Each row below holds a small network's activations on one input, seen along a few directions.
In each table, some parts of the input vary, and every possible input appears once, in random order.
Descriptions start from the smaller parts, as in this example, which fits no table here: one of 6 places along a line, together with either a single point or one of 11 places around a ring or (one of 3 separate values, together with one of 5 places around a ring).
Shared parts are said once, and a part with two or three values counts as separate values.
(in the rows, 128 means zero)

Other details of the inputs shift rows strongly along two fixed directions, in all tables alike. That doesn't count.

A family of inputs:
R1: [ 76 132 165 146 147 145 103 156  83 187 163 111 134]
R2: [ 67 140 175 119 153 146  91 146  91 176 144 101 141]
R3: [ 49 112 169 148 158 161 103 135 113 172 142 122 133]
R4: [161 123  98 161 142 128 170 149 176 133  56 127 147]
R5: [ 53 112 162 150 160 171 107 134 111 179 142 118 120]
R6: [ 50 110 166 146 159 161 104 133 111 173 141 121 133]
R7: [163 128  95 160 148 133 166 151 182 133  60 125 145]
R8: [160 149  95 140 111 114 167 139 171 139  60 139 184]
R9: [165 114 123 109 102 100 122 100 109  63 192 136  88]
R10: [171 158 104 139 130 114 160 168 155 129  56 112 153]
R11: [ 72 128 170 142 145 133 100 155  82 181 162 115 147]
R12: [ 77 131 168 142 150 138 101 160  88 189 165 112 131]
R13: [144 120 114  99  82 119 133  62 122  68 172 156  92]
R14: [173 158 100 132 140 112 156 171 161 135  62 109 148]
R15: [147 122 112  93  92 118 129  67 131  73 177 154  86]
R16: [159 129 129  81 116 108 110  89 118  55 174 127  86]
R17: [142 119 115  99  80 118 129  66 126  65 174 154  98]
R18: [ 74 128 171 148 140 140 106 156  79 185 160 114 136]
R19: [180 106  81 138 133 134 124 161 159 142  36 166 159]
R20: [158 144  93 144 106 117 170 139 168 142  61 135 178]
R21: [181 108  83 140 132 134 123 163 162 140  36 166 159]
R22: [ 62 142 171 129 142 153 100 151  84 174 139 105 127]
R23: [161 125 100 163 141 128 170 151 179 131  56 128 147]
R24: [169 120 119 109 110 108 122  99 110  68 192 137  80]
R25: [ 56 109 173 142 164 162  99 132 117 177 145 118 135]
R26: [148  96 115 105 127 127 127  79 139  63 173 143  63]
R27: [150 117 118  86  92 115 124  59 129  69 177 153 105]
R28: [167 117 125 111 103 103 125  99 107  64 189 140  82]
R29: [ 77 129 166 141 151 138 102 159  86 191 165 111 131]
R30: [ 48 134 163 130 124 153 106 121  99 185 145 132 158]
R31: [152 128 124  90 104 113 116  96 113  53 170 127  79]
R32: [159 122  99 160 140 126 166 153 182 129  58 125 153]
R33: [171 159 103 133 135 108 155 168 158 125  56 112 165]
R34: [190 142 107 148 139  94 156 169 158 141  82 118 176]
R35: [ 52 134 159 131 130 157 109 125 103 195 148 128 141]
R36: [145 125 111  99  89 124 129  65 127  70 175 154  89]
R37: [184 145 102 152 133  95 161 173 154 136  78 122 174]
R38: [ 64 148 167 128 148 157  96 152  89 175 143 102 124]
R39: [156 132 117  89 112 119 117  92 112  59 171 127  71]
R40: [ 52 136 157 136 126 162 109 121 100 191 146 128 143]
R41: [153 129 122  84 110 108 115  90 111  51 171 130  84]
R42: [173 112 126  99 114  94 117  92 111  67 195 136  95]
R43: [ 55 133 169 127 129 154 102 120 106 188 148 129 160]
R44: [ 60 140 169 127 141 150  97 152  87 172 141 102 133]
R45: [165 125  96 154 151 127 166 155 185 136  61 125 143]
R46: [161 149  96 148 107 119 173 139 168 142  59 138 172]
R47: [157 129 118  83 116 112 117  94 115  61 173 127  68]
R48: [165 112 121 108 102 100 123  98 107  64 192 136  88]
R49: [159 120  97 159 140 126 167 151 179 131  58 124 153]
R50: [167 121 101 150 153 122 161 146 185 134  60 124 161]
Description of these inputs: one of 2 separate values, together with either a single point or (one of 4 separate values, together with one of 6 places along a line).
- Changing only the choice among 2 separate values turns R30 into R8. The same change can be made to R13. Which row results? => R46
- Changing only the choice among 2 separate values turns R39 into R38. The same change can be made to R19. Which row results? => R21
- Which other rows does R34 become when the choice among 4 separate values takes its other values? List them by row number. => R16, R25, R43
- Which other rows does R41 become when the choice among 4 separate values takes its other values? List them by row number. => R6, R11, R30
- Which other rows does R48 become when the choice among 2 separate values takes its other values? List them by row number. => R9

A family of inputs:
R51: [125 145 130 151 138 130 144 157 140 165  97 114 163]
R52: [ 95 128 146 142 131 137 118 136 109 160 133 126 145]
R53: [120  96 120 112 106 140 121  76 139  79 152 157  91]
R54: [101 114 127 140 121 149 134 115 148 142  99 143 138]
R55: [176 138 101 116 112 111 148 114 146  84 127 130 112]
R56: [ 89 102 138 122 134 157 112  87 123 129 156 144 103]
R57: [134 124 127 113 119 121 122 119 122 109 140 134 121]
R58: [122 145 130 142 139 126 142 158 136 161  88 110 161]
R59: [122 132 133 138 131 124 136 136 127 140 125 119 138]
R60: [106 126 148 118 121 131 112 107 107 125 177 129 110]
R61: [124 151 128 147 138 133 143 160 138 162  92 113 155]
R62: [ 60 131 174 156 159 156 108 164 100 202 129 104 151]
R63: [140 127 127 122 129 127 128 122 123 106 140 123 105]
R64: [160 148 110 132 127 116 151 143 153 125  90 119 151]
R65: [ 94 134 146 137 140 139 120 148 112 154 132 114 130]
R66: [127 131 127 155 144 132 132 162 137 164  92 125 163]
R67: [100 128 145 135 140 141 112 146 112 160 129 128 132]
R68: [166 135 102 135 132 115 146 150 154 129  89 129 141]
R69: [147 111 125 108 118 116 117  97 122  84 174 142  94]
R70: [177 135 104 110 107 109 142 109 144  85 123 140 124]
R71: [180 119 104 121 118 107 141 116 146  85 127 144 117]
R72: [138 128 128 122 114 123 128 112 125 115 147 138 124]
R73: [167 129 106 145 130 119 148 144 149 127  89 130 149]
R74: [ 25 133 189 133 142 168  77 135  71 199 169 117 141]
R75: [168 129 106 139 131 115 150 145 153 132  92 127 147]
R76: [135 130 124 118 118 119 130 117 123 112 142 129 111]
R77: [159 140 106 128 123 111 150 141 151 129  87 126 153]
R78: [144 113 104 144 125 142 150 124 172 127  70 144 141]
R79: [145 116 127 101 117 119 112  97 118  79 166 143  95]
R80: [140 124 124 105 111 117 125  96 115  80 169 131  88]
R81: [122 127 132 136 133 123 131 140 128 142 129 122 137]
R82: [178 130 102 117 108 106 146 109 148  90 132 139 123]
R83: [127 135 130 153 149 129 139 165 141 163  95 115 157]
R84: [ 96 128 149 138 130 135 121 137 110 162 134 127 143]
R85: [141 120 130 112 113 115 128  94 117  78 173 132  94]
R86: [ 65 114 166 129 131 148  91 120  83 151 181 128 118]
R87: [108 120 148 111 130 134 104 111 103 121 168 124 103]
R88: [182 121 104 121 120 107 145 115 147  87 129 133 113]
R89: [ 57 124 175 129 145 157  89 138  84 181 154 120 132]
R90: [ 98 132 147 139 146 141 116 149 114 154 131 116 127]
R91: [162 135 103 135 124 116 150 149 148 127  88 132 145]
R92: [136 136 128 113 119 121 125 113 127 112 144 127 120]
R93: [126 132 130 135 140 130 128 146 129 138 120 120 127]
R94: [161 138 103 135 128 112 152 151 152 127  91 124 142]
R95: [122 130 128 130 130 129 123 139 124 136 117 126 143]
R96: [158 140 110 134 132 113 151 150 151 119  88 117 147]
R97: [106 121 148 111 133 131 101 114 106 119 169 127 104]
R98: [105 119 145 117 119 127 112 107 104 125 173 132 112]
R99: [161 136 101 133 125 113 150 150 151 129  90 128 144]
R100: [125 141 132 146 151 130 134 165 139 157  88 111 156]
R101: [ 72 118 145 141 127 165 118 116 135 164 116 140 140]
R102: [166 134 102 140 129 122 146 146 147 126  85 129 142]
R103: [145 120 130 104 121 121 118  97 116  75 166 128  89]
R104: [121 133 132 128 135 126 129 142 127 135 121 116 136]
R105: [160 139 102 139 121 117 151 143 146 126  86 130 148]
R106: [109 120 145 116 129 135 107 114 103 123 168 126  96]
R107: [123 130 124 135 128 131 126 142 123 138 117 128 136]
R108: [113 101 125 127 122 148 121  98 146 110 126 152 110]
R109: [ 99 127 151 143 148 138 117 146 116 154 136 116 134]
R110: [137 133 122 121 114 128 124 114 121 111 142 136 118]
R111: [102 126 148 109 122 128 108 107 103 120 169 125 108]
R112: [134 132 126 121 121 121 133 119 122 106 141 125 110]
R113: [122 142 126 144 134 129 136 155 133 162  85 121 167]
R114: [140 120 128 125 130 119 124 121 129 112 148 131 114]
R115: [142 112 124 107 111 114 121  97 119  85 175 140  97]
R116: [180 124 102 115 117 113 136 113 141  81 119 137 117]
R117: [163 147 104 134 124 116 153 144 154 131  92 124 145]
R118: [122 138 126 139 139 126 135 162 138 166  90 118 164]
R119: [161 139 104 135 120 115 153 144 147 129  87 132 147]
R120: [125 147 125 144 131 134 139 157 135 169  91 125 161]
R121: [166 134 107 130 131 116 145 145 151 129  86 124 147]
R122: [111 116 148 122 132 134 112 113 105 120 171 123 103]
R123: [ 71 117 140 139 139 158 124 113 130 169 122 136 139]
R124: [125 142 127 152 133 133 138 154 137 167  94 124 169]
R125: [104 120 148 119 122 127 113 107 104 123 175 128 108]
R126: [105 129 146 107 119 133 105 106 106 124 170 130 114]
R127: [107 121 144 116 132 133 104 117 106 122 170 129  97]
R128: [160 139 108 130 122 113 150 141 148 127  85 130 154]
R129: [100 122 119 152 145 151 144 139 156 173  81 134 161]
R130: [135 122 128 125 125 119 131 122 125 108 148 125 116]
R131: [107 119 145 116 130 136  98 113 104 116 162 133 110]
R132: [177 121 102 120 111 105 146 115 144  85 128 142 121]
R133: [102 127 145 134 137 144 114 143 109 162 128 125 131]
R134: [144 119 128 103 123 118 115 100 120  76 168 131  90]
R135: [141 116 128 112 116 115 125 100 119  77 174 132  93]
R136: [128  99 116 111 124 139 122  73 141  84 159 156  89]
R137: [125 147 124 142 133 132 138 157 138 171  93 121 160]
R138: [ 94 133 143 131 131 136 118 139 110 163 132 122 135]
R139: [126 132 134 129 139 131 127 140 126 137 118 115 132]
R140: [174 128 102 111 116 103 143 117 146  82 125 131 117]
R141: [ 97 138 151 141 136 139 123 139 115 157 138 116 140]
R142: [122 141 125 147 142 130 141 167 136 162  91 112 153]
R143: [128 132 130 134 138 133 130 143 125 139 119 117 126]
R144: [173 134 107 114 115 105 148 113 144  77 122 127 117]
R145: [ 55 125 173 128 149 153  86 141  90 182 157 118 132]
R146: [138 123 122 123 125 127 118 122 122 108 139 137 112]
R147: [114 116 120 122 123 146 131  87 143 119 137 148 118]
R148: [175 139 107 113 114 109 146 111 147  79 125 128 119]
R149: [112 113 147 120 126 135 108 111 103 124 168 135 108]
R150: [128 129 127 130 133 131 126 141 125 145 119 124 129]
- Changing only one part turns R89 into R70. The same change can be made to R143. Which row results? => R55
- Changing only one part turns R134 into R58. The same change can be made to R109. Which row results? => R85
- Describe the family of inputs behind these rows. => one of 5 places along a line, together with either one of 2 separate values or (one of 3 separate values, together with one of 6 places along a line)
- Which other rows does R129 become when the choice among 2 separate values takes its other values? List them by row number. => R53
- Which other rows does R101 become when the choice among 2 separate values takes its other values? List them by row number. => R147
- Which other rows does R74 become when the choice among 3 separate values takes its other values? List them by row number. => R110, R124
- Which other rows does R133 become when the choice among 3 separate values takes its other values? List them by row number. => R89, R149
- Which other rows does R134 become when the place on the line of 6 takes its other values? List them by row number. => R79, R97, R100, R131, R145
